Each row below is a small network's average activation on inputs in which a field has the value named, seen along a few directions.
Related values have similar rows: they may be neighbours, one step apart, or belong to one group.
(in the rows, 500 means zero)
Strong random noise was added to every row along 14 fixed directions; ignore it. To show where, here is one row again and again, with new noise each time:
495, 530, 416, 522, 471, 415, 427, 357, 466, 398, 384, 613, 476, 518, 479, 290, 505, 576, 533, 576, 323, 588, 391, 595, 311, 649
679, 477, 408, 578, 393, 739, 717, 244, 590, 438, 667, 373, 592, 319, 596, 529, 694, 607, 514, 598, 555, 524, 532, 299, 469, 350
507, 748, 498, 327, 584, 464, 251, 687, 394, 574, 187, 334, 561, 357, 351, 336, 832, 436, 585, 566, 580, 433, 494, 417, 671, 821
345, 457, 630, 617, 522, 334, 525, 531, 592, 359, 496, 634, 421, 724, 421, 321, 484, 301, 590, 525, 438, 501, 453, 689, 646, 580
610, 614, 386, 391, 618, 555, 250, 584, 645, 587, 358, 298, 691, 419, 552, 495, 422, 729, 386, 589, 358, 406, 441, 520, 526, 781
535, 484, 574, 399, 651, 534, 461, 595, 562, 341, 695, 548, 540, 615, 519, 590, 343, 547, 264, 489, 414, 265, 551, 553, 660, 463
669, 382, 453, 458, 437, 536, 538, 249, 284, 681, 584, 820, 487, 423, 461, 577, 525, 568, 359, 319, 433, 336, 338, 758, 521, 536
510, 635, 520, 559, 627, 523, 353, 485, 480, 363, 514, 516, 567, 499, 490, 464, 326, 469, 460, 567, 559, 615, 624, 421, 478, 195
486, 474, 516, 491, 471, 485, 506, 313, 526, 240, 597, 574, 357, 503, 580, 358, 501, 555, 430, 552, 334, 462, 511, 457, 447, 234
411, 674, 418, 427, 397, 494, 485, 399, 456, 457, 608, 436, 510, 467, 569, 384, 641, 504, 314, 553, 461, 349, 264, 648, 348, 593
608, 584, 525, 393, 537, 378, 539, 493, 413, 656, 276, 646, 494, 653, 406, 618, 370, 528, 383, 410, 402, 234, 633, 549, 756, 478
574, 651, 519, 430, 663, 522, 251, 588, 373, 368, 509, 404, 610, 417, 483, 481, 462, 554, 494, 501, 463, 404, 544, 351, 537, 393
554, 513, 549, 508, 600, 569, 206, 678, 538, 482, 621, 451, 592, 528, 489, 468, 434, 484, 480, 411, 399, 391, 344, 701, 543, 700
596, 447, 397, 574, 475, 561, 711, 470, 301, 291, 628, 591, 625, 584, 428, 525, 495, 603, 637, 485, 439, 596, 480, 376, 224, 714
370, 381, 551, 253, 444, 570, 646, 603, 443, 333, 572, 495, 276, 438, 441, 493, 736, 542, 491, 445, 512, 396, 473, 349, 505, 569
556, 437, 479, 290, 501, 595, 501, 489, 368, 436, 541, 655, 432, 410, 386, 514, 580, 622, 432, 453, 438, 390, 401, 510, 347, 680


Field C:
c22: 345, 381, 545, 572, 471, 429, 476, 453, 494, 352, 612, 460, 482, 408, 555, 333, 617, 490, 674, 479, 465, 608, 312, 507, 424, 547
c29: 560, 504, 322, 540, 464, 450, 722, 429, 307, 589, 652, 624, 586, 625, 696, 654, 513, 529, 158, 410, 560, 534, 594, 629, 562, 560
c17: 564, 666, 450, 567, 534, 506, 452, 491, 423, 593, 535, 467, 741, 421, 498, 535, 501, 485, 521, 562, 542, 402, 429, 524, 462, 597
c10: 598, 489, 410, 537, 416, 664, 569, 585, 461, 280, 708, 428, 490, 627, 536, 488, 564, 535, 478, 506, 465, 671, 529, 420, 171, 583
c8: 636, 387, 508, 295, 474, 694, 381, 545, 549, 492, 491, 460, 383, 319, 451, 510, 619, 685, 529, 420, 360, 352, 427, 413, 444, 626
c21: 695, 496, 275, 498, 462, 542, 791, 521, 314, 429, 517, 426, 699, 637, 565, 745, 291, 781, 495, 477, 383, 481, 651, 270, 223, 687
c2: 268, 563, 563, 457, 359, 396, 659, 289, 576, 550, 406, 627, 312, 423, 473, 441, 484, 407, 506, 590, 608, 506, 446, 526, 302, 208
c5: 490, 432, 505, 481, 556, 435, 601, 730, 418, 442, 539, 482, 536, 671, 465, 592, 512, 500, 593, 448, 444, 499, 582, 409, 491, 805
c18: 626, 336, 516, 327, 600, 707, 642, 446, 516, 718, 533, 652, 563, 235, 370, 791, 520, 589, 439, 539, 754, 521, 589, 353, 486, 523
c11: 543, 498, 472, 662, 489, 453, 870, 381, 629, 518, 522, 514, 696, 677, 477, 590, 420, 508, 523, 612, 534, 443, 551, 483, 597, 648
c30: 789, 321, 392, 565, 534, 698, 267, 272, 462, 356, 660, 602, 562, 259, 587, 401, 471, 739, 531, 536, 296, 604, 387, 556, 185, 589
c20: 562, 418, 384, 459, 675, 376, 364, 539, 503, 550, 149, 687, 596, 529, 316, 388, 447, 621, 559, 647, 488, 819, 596, 552, 457, 961
c3: 560, 557, 518, 627, 553, 501, 476, 439, 292, 461, 726, 695, 757, 432, 398, 432, 630, 338, 533, 525, 576, 482, 271, 756, 340, 875
c6: 603, 156, 542, 561, 595, 546, 574, 541, 588, 494, 597, 512, 613, 417, 476, 510, 642, 549, 686, 492, 493, 474, 429, 547, 722, 914
c28: 431, 443, 610, 339, 659, 272, 260, 387, 428, 483, 521, 591, 457, 331, 472, 350, 636, 511, 479, 538, 369, 235, 284, 592, 646, 532
c27: 473, 479, 429, 569, 605, 389, 682, 515, 468, 194, 594, 564, 603, 749, 580, 569, 156, 640, 373, 622, 406, 570, 668, 429, 316, 482
c23: 608, 438, 622, 506, 530, 516, 453, 638, 638, 484, 474, 414, 524, 560, 346, 494, 574, 447, 755, 543, 408, 356, 435, 442, 502, 775
c19: 295, 399, 544, 536, 637, 405, 422, 598, 542, 531, 385, 567, 461, 491, 440, 587, 220, 496, 635, 540, 637, 816, 569, 406, 379, 299
c24: 459, 539, 507, 250, 562, 455, 482, 473, 618, 652, 247, 593, 479, 430, 366, 603, 269, 658, 373, 589, 510, 456, 524, 467, 399, 526
c16: 190, 192, 441, 603, 442, 334, 871, 440, 558, 376, 505, 484, 322, 534, 709, 433, 566, 542, 573, 494, 491, 737, 574, 364, 667, 414
c13: 427, 626, 486, 650, 649, 358, 473, 584, 375, 425, 372, 444, 632, 534, 525, 497, 374, 442, 620, 540, 549, 644, 673, 320, 596, 336
c9: 432, 785, 263, 645, 361, 402, 485, 454, 424, 618, 337, 166, 667, 491, 662, 422, 538, 556, 527, 579, 548, 701, 485, 369, 392, 471
c26: 749, 416, 693, 463, 614, 441, 427, 403, 446, 530, 421, 705, 528, 472, 225, 485, 578, 444, 748, 521, 377, 215, 494, 468, 600, 605
c7: 432, 309, 608, 575, 472, 422, 388, 541, 514, 619, 439, 503, 357, 487, 473, 434, 602, 391, 724, 362, 496, 620, 443, 566, 667, 464
c1: 404, 506, 406, 220, 424, 566, 778, 636, 343, 605, 413, 501, 476, 484, 375, 759, 430, 690, 437, 454, 626, 491, 552, 261, 301, 622
c25: 541, 268, 392, 459, 485, 581, 575, 475, 557, 437, 674, 425, 494, 462, 711, 596, 426, 764, 347, 464, 379, 480, 445, 537, 432, 606
c4: 322, 306, 504, 429, 641, 589, 635, 593, 545, 505, 718, 636, 537, 419, 462, 632, 511, 453, 342, 589, 848, 777, 503, 518, 458, 619
c15: 650, 555, 426, 554, 280, 629, 720, 465, 569, 418, 420, 437, 420, 614, 472, 471, 568, 531, 582, 556, 442, 584, 614, 391, 240, 574
c12: 324, 500, 532, 639, 411, 445, 427, 379, 665, 312, 588, 495, 348, 531, 625, 285, 457, 398, 555, 633, 403, 714, 394, 542, 194, 296
c14: 643, 416, 518, 601, 501, 673, 446, 425, 315, 647, 686, 766, 518, 353, 479, 627, 430, 393, 451, 340, 685, 606, 535, 627, 496, 225
C is arranged as 5 separate groups.
Which other values are in the same group as c16? Give them in the order they are listed. -> c17, c2, c3, c13, c14
Which other values are in the same group as c5? Give them in the order they are listed. -> c29, c18, c19, c4, c12
Which other values are in the same group as c23? Give them in the order they are listed. -> c10, c20, c28, c26, c7
Which other values are in the same group as c22? Give them in the order they are listed. -> c8, c11, c24, c9, c1

Field W:
w17: 415, 301, 560, 551, 576, 476, 579, 506, 482, 488, 745, 666, 471, 625, 505, 581, 340, 472, 390, 358, 511, 420, 400, 658, 659, 430
w24: 562, 693, 385, 599, 475, 614, 474, 453, 433, 720, 600, 539, 621, 507, 582, 586, 477, 399, 180, 458, 732, 629, 558, 666, 630, 309
w11: 572, 402, 497, 666, 544, 601, 361, 629, 436, 567, 659, 442, 651, 440, 563, 562, 509, 415, 639, 345, 580, 710, 470, 567, 498, 596
w3: 556, 466, 655, 572, 491, 418, 404, 414, 555, 586, 476, 484, 462, 499, 519, 497, 539, 381, 605, 361, 444, 351, 508, 543, 812, 269
w25: 333, 403, 526, 612, 507, 483, 565, 758, 554, 433, 749, 309, 521, 629, 657, 630, 418, 443, 553, 391, 491, 442, 460, 490, 574, 475
w21: 320, 527, 474, 510, 406, 440, 428, 579, 473, 390, 453, 302, 346, 488, 616, 353, 632, 452, 519, 495, 538, 638, 506, 464, 506, 394
w16: 426, 638, 606, 460, 451, 579, 510, 579, 484, 451, 758, 532, 499, 576, 452, 605, 352, 426, 412, 414, 446, 189, 319, 605, 323, 373
w5: 673, 587, 581, 327, 655, 533, 627, 468, 413, 448, 375, 719, 541, 486, 207, 636, 460, 504, 515, 670, 553, 273, 648, 301, 399, 511
w12: 675, 422, 498, 597, 603, 500, 311, 430, 255, 529, 471, 691, 631, 344, 371, 341, 735, 385, 619, 445, 600, 598, 435, 669, 676, 734
w1: 681, 663, 516, 696, 379, 497, 505, 402, 554, 571, 455, 529, 568, 646, 426, 419, 549, 350, 645, 544, 405, 479, 486, 556, 358, 545
w23: 650, 483, 569, 462, 488, 534, 588, 398, 619, 366, 379, 488, 439, 512, 506, 529, 384, 620, 571, 540, 317, 310, 727, 252, 574, 244
w14: 501, 410, 490, 476, 620, 471, 355, 417, 510, 539, 505, 597, 568, 432, 491, 525, 249, 631, 459, 510, 506, 591, 395, 603, 386, 443
w2: 448, 482, 499, 304, 495, 552, 622, 436, 613, 296, 499, 613, 449, 449, 417, 444, 477, 624, 431, 724, 457, 453, 466, 465, 186, 713
w9: 506, 501, 538, 478, 534, 391, 524, 464, 597, 301, 362, 642, 469, 589, 435, 317, 554, 480, 564, 662, 382, 591, 594, 513, 480, 710
w18: 411, 377, 624, 651, 390, 513, 698, 386, 524, 531, 606, 648, 451, 557, 358, 584, 366, 389, 733, 408, 564, 574, 407, 514, 410, 317
w15: 412, 272, 418, 356, 490, 476, 649, 435, 543, 616, 403, 727, 429, 425, 476, 444, 642, 615, 333, 532, 517, 656, 467, 691, 609, 918
w20: 145, 662, 594, 313, 412, 605, 515, 899, 624, 461, 434, 344, 236, 589, 394, 550, 384, 372, 465, 451, 664, 515, 490, 442, 273, 426
w8: 394, 422, 484, 539, 517, 462, 469, 653, 534, 560, 534, 467, 443, 692, 586, 591, 209, 555, 421, 326, 388, 438, 455, 647, 569, 475
w4: 615, 388, 441, 687, 418, 614, 582, 510, 364, 386, 724, 390, 502, 517, 727, 505, 624, 456, 551, 358, 495, 667, 593, 441, 512, 393
w6: 599, 455, 415, 532, 564, 514, 505, 544, 576, 482, 639, 494, 612, 592, 636, 596, 432, 577, 307, 514, 381, 431, 541, 560, 585, 676
w7: 741, 601, 346, 459, 524, 483, 532, 381, 350, 369, 568, 630, 625, 667, 508, 568, 342, 667, 267, 566, 331, 430, 616, 529, 260, 569
w19: 651, 384, 519, 570, 538, 559, 484, 352, 545, 484, 585, 613, 495, 435, 468, 453, 596, 488, 511, 586, 501, 559, 523, 513, 544, 445
w13: 486, 550, 595, 453, 375, 519, 596, 457, 301, 440, 530, 564, 346, 526, 349, 466, 671, 381, 662, 396, 556, 394, 441, 422, 424, 385
w22: 515, 460, 585, 685, 512, 448, 576, 666, 597, 343, 573, 351, 587, 684, 470, 448, 528, 389, 796, 560, 461, 479, 545, 437, 553, 655
w10: 335, 679, 621, 353, 422, 393, 465, 640, 691, 628, 295, 296, 380, 569, 442, 532, 511, 411, 528, 527, 517, 305, 485, 432, 540, 426
Each value of W is a pair of two hidden parts, and every pair occurs once (5 first parts, 5 second parts).
Changing only the second part turns w23 into w13. w2 has the same second part as w23; what does that change turn w2 into? -> w14
Changing only the second part turns w25 into w6. w20 has the same second part as w25; what does that change turn w20 into? -> w16
Changing only the second part turns w12 into w18. w5 has the same second part as w12; what does that change turn w5 into? -> w1
Changing only the second part turns w11 into w22. w9 has the same second part as w11; what does that change turn w9 into? -> w21

Field S:
s3: 446, 262, 559, 510, 505, 408, 348, 358, 352, 623, 491, 731, 390, 324, 480, 379, 610, 476, 576, 290, 494, 538, 320, 777, 735, 514
s7: 606, 384, 503, 451, 484, 644, 248, 523, 302, 436, 514, 771, 320, 233, 433, 245, 942, 364, 521, 464, 581, 818, 512, 644, 469, 716
s6: 207, 329, 416, 357, 312, 559, 443, 935, 664, 334, 586, 146, 126, 592, 838, 377, 711, 574, 381, 352, 324, 579, 454, 546, 520, 779
s4: 973, 376, 270, 423, 408, 679, 486, 186, 302, 516, 233, 911, 228, 431, 510, 375, 666, 740, 256, 405, 274, 689, 821, 547, 536, 403
s2: 501, 242, 678, 707, 195, 645, 886, 433, 568, 346, 798, 748, 191, 805, 465, 664, 217, 336, 750, 262, 364, 508, 487, 581, 75, 211
s5: 144, 173, 634, 536, 292, 394, 700, 406, 601, 570, 497, 570, 192, 444, 453, 469, 499, 458, 833, 299, 498, 559, 267, 488, 528, 289
s9: 362, 251, 437, 535, 498, 320, 567, 472, 227, 472, 633, 512, 469, 517, 621, 521, 522, 598, 512, 335, 464, 541, 307, 538, 498, 530
s1: 273, 565, 485, 315, 699, 315, 400, 758, 339, 416, 456, 362, 534, 538, 516, 552, 455, 578, 447, 499, 492, 495, 506, 259, 559, 548
s8: 720, 670, 431, 686, 508, 543, 690, 400, 599, 452, 578, 456, 632, 746, 624, 520, 616, 325, 207, 660, 717, 726, 941, 510, 811, 321
S is arranged as 3 separate groups.
Which other values are in the same group as s4? Give them in the order they are listed. -> s3, s5
Which other values are in the same group as s1? Give them in the order they are listed. -> s9, s8

Field Y:
y6: 465, 519, 449, 370, 533, 422, 604, 492, 489, 499, 413, 505, 574, 470, 449, 541, 519, 620, 497, 623, 470, 409, 473, 394, 388, 719
y9: 540, 494, 401, 549, 545, 477, 409, 439, 507, 602, 497, 480, 561, 494, 601, 513, 412, 577, 378, 484, 452, 603, 454, 563, 498, 509
y3: 462, 494, 638, 517, 672, 368, 426, 442, 326, 245, 584, 854, 451, 533, 352, 279, 650, 252, 471, 604, 534, 504, 481, 661, 533, 593
y1: 516, 425, 527, 411, 591, 491, 470, 623, 623, 363, 544, 493, 501, 572, 519, 493, 444, 606, 412, 543, 338, 323, 534, 555, 597, 675
y10: 513, 534, 419, 435, 454, 519, 484, 457, 432, 448, 461, 480, 441, 426, 550, 432, 633, 556, 424, 577, 531, 646, 571, 412, 395, 448
y2: 470, 581, 526, 456, 452, 492, 276, 685, 342, 418, 355, 492, 292, 538, 482, 341, 602, 401, 581, 364, 448, 623, 597, 491, 527, 459
y7: 369, 547, 430, 437, 471, 342, 546, 356, 248, 516, 292, 673, 366, 454, 458, 379, 635, 450, 458, 505, 650, 747, 580, 450, 496, 353
y5: 702, 622, 476, 495, 456, 532, 435, 463, 503, 495, 427, 491, 497, 572, 556, 494, 465, 545, 443, 469, 285, 318, 571, 520, 482, 511
y8: 660, 232, 564, 343, 572, 669, 516, 510, 530, 599, 647, 809, 509, 460, 316, 699, 375, 602, 381, 397, 540, 371, 439, 684, 530, 718
y4: 701, 454, 464, 517, 421, 752, 513, 497, 540, 397, 749, 491, 543, 484, 499, 539, 530, 592, 476, 432, 391, 446, 420, 553, 283, 617
Y is arranged as a ring.
A walk along Y starts at y5 and steps to its neighbour y3. Put y9, y1, y10, y2 in the order it reaches them. -> y10, y9, y2, y1
Fewest steps between y7 and y6? -> 3

Field N:
n1: 526, 546, 569, 566, 576, 501, 379, 520, 344, 550, 653, 605, 582, 467, 458, 549, 481, 339, 478, 432, 626, 432, 447, 668, 554, 392
n10: 316, 553, 513, 464, 389, 481, 513, 627, 436, 577, 440, 281, 377, 458, 520, 539, 547, 475, 637, 376, 558, 465, 454, 324, 540, 310
n11: 553, 390, 437, 630, 419, 580, 491, 432, 641, 591, 454, 435, 476, 464, 539, 413, 501, 539, 605, 482, 490, 710, 460, 577, 445, 532
n12: 458, 501, 509, 462, 491, 503, 369, 488, 518, 490, 404, 527, 372, 496, 533, 454, 373, 528, 463, 479, 482, 582, 548, 519, 496, 312
n7: 482, 466, 465, 351, 476, 430, 448, 687, 277, 519, 489, 458, 438, 522, 570, 522, 645, 534, 396, 312, 414, 340, 467, 577, 618, 760
n8: 459, 333, 490, 522, 485, 479, 489, 521, 588, 484, 557, 491, 444, 513, 595, 543, 397, 609, 533, 442, 391, 590, 510, 462, 483, 408
n2: 428, 574, 487, 424, 417, 583, 529, 650, 490, 449, 494, 459, 423, 532, 438, 517, 489, 516, 565, 465, 463, 472, 443, 461, 219, 580
n4: 650, 460, 607, 479, 547, 613, 343, 493, 595, 569, 537, 534, 528, 425, 377, 513, 513, 459, 574, 501, 506, 403, 442, 562, 518, 541
n3: 442, 571, 417, 540, 401, 361, 609, 431, 442, 484, 471, 399, 465, 609, 641, 457, 606, 488, 421, 479, 412, 509, 521, 485, 571, 491
n9: 516, 425, 636, 462, 517, 620, 434, 482, 641, 376, 638, 590, 415, 433, 410, 470, 434, 466, 589, 521, 403, 351, 374, 508, 362, 433
n15: 558, 471, 479, 729, 471, 490, 487, 414, 657, 635, 528, 393, 604, 607, 642, 533, 392, 488, 497, 488, 488, 543, 474, 640, 674, 423
n5: 374, 461, 449, 329, 507, 615, 564, 603, 419, 525, 468, 551, 405, 407, 416, 573, 504, 563, 387, 470, 686, 687, 532, 450, 374, 528
n13: 485, 687, 487, 606, 569, 424, 577, 538, 536, 425, 458, 433, 647, 619, 514, 511, 349, 438, 490, 623, 567, 513, 646, 414, 505, 449
n6: 516, 451, 605, 448, 580, 537, 509, 468, 708, 515, 433, 565, 532, 449, 393, 545, 419, 516, 547, 589, 500, 416, 533, 453, 599, 483
n14: 339, 606, 493, 533, 423, 329, 618, 511, 338, 466, 488, 477, 396, 627, 607, 549, 418, 416, 405, 432, 578, 542, 635, 418, 514, 134
n17: 361, 299, 497, 570, 482, 460, 670, 425, 591, 717, 503, 530, 492, 402, 548, 503, 683, 428, 540, 513, 697, 671, 436, 608, 707, 626
n16: 461, 641, 596, 420, 567, 416, 440, 537, 356, 542, 416, 501, 488, 477, 385, 497, 620, 328, 507, 498, 647, 400, 545, 419, 669, 370
N is arranged as a ring.
Name the neighbours of n7, in listed order. -> n1, n13
Name the neighbours of n6, in listed order. -> n10, n9
Name the neighbours of n3, in listed order. -> n8, n16

Field H:
h13: 554, 503, 601, 394, 453, 364, 487, 535, 606, 658, 222, 481, 458, 643, 371, 532, 367, 597, 653, 409, 173, 70, 416, 518, 685, 676
h10: 565, 490, 536, 445, 429, 571, 702, 550, 606, 440, 689, 321, 529, 544, 580, 714, 450, 581, 487, 497, 417, 202, 541, 299, 446, 399
h8: 689, 432, 571, 690, 655, 526, 458, 401, 501, 479, 663, 804, 654, 702, 377, 529, 299, 387, 452, 509, 516, 551, 541, 748, 604, 489
h2: 407, 488, 498, 446, 476, 349, 332, 574, 513, 758, 425, 379, 481, 553, 567, 577, 368, 540, 481, 334, 416, 353, 329, 665, 554, 557
h1: 557, 320, 590, 494, 506, 422, 197, 567, 599, 678, 464, 367, 386, 485, 618, 467, 538, 548, 552, 285, 281, 343, 364, 670, 827, 501
h9: 338, 566, 488, 415, 474, 450, 695, 535, 259, 512, 553, 650, 501, 524, 398, 593, 453, 413, 417, 441, 694, 473, 439, 575, 344, 571
h11: 480, 633, 374, 393, 469, 490, 591, 366, 456, 539, 339, 610, 477, 415, 491, 464, 582, 568, 353, 626, 508, 589, 550, 433, 338, 510
h3: 727, 229, 515, 494, 524, 686, 511, 400, 419, 649, 823, 567, 549, 243, 645, 705, 691, 554, 373, 332, 554, 357, 495, 524, 782, 383
h5: 360, 398, 745, 462, 567, 422, 439, 543, 230, 398, 735, 756, 313, 496, 405, 582, 457, 246, 507, 322, 660, 425, 488, 538, 564, 101
h12: 771, 352, 444, 714, 647, 475, 392, 354, 394, 456, 595, 607, 734, 430, 533, 397, 543, 567, 618, 516, 320, 417, 388, 638, 607, 784
h6: 574, 691, 347, 663, 550, 508, 401, 326, 571, 657, 430, 446, 741, 393, 693, 404, 580, 462, 240, 657, 680, 680, 568, 710, 750, 522
h7: 486, 547, 492, 629, 456, 435, 464, 590, 573, 38, 592, 483, 408, 787, 623, 156, 645, 412, 473, 564, 222, 585, 588, 609, 523, 702
h4: 544, 724, 520, 558, 481, 426, 258, 682, 319, 633, 553, 339, 587, 652, 533, 560, 383, 429, 469, 232, 403, 235, 381, 649, 637, 426
H is arranged as a line.
Name the neighbours of h1, in listed order. -> h8, h2
Name the neighbours of h9, in listed order. -> h12, h6
Name the neighbours of h10, in listed order. -> h3, h5
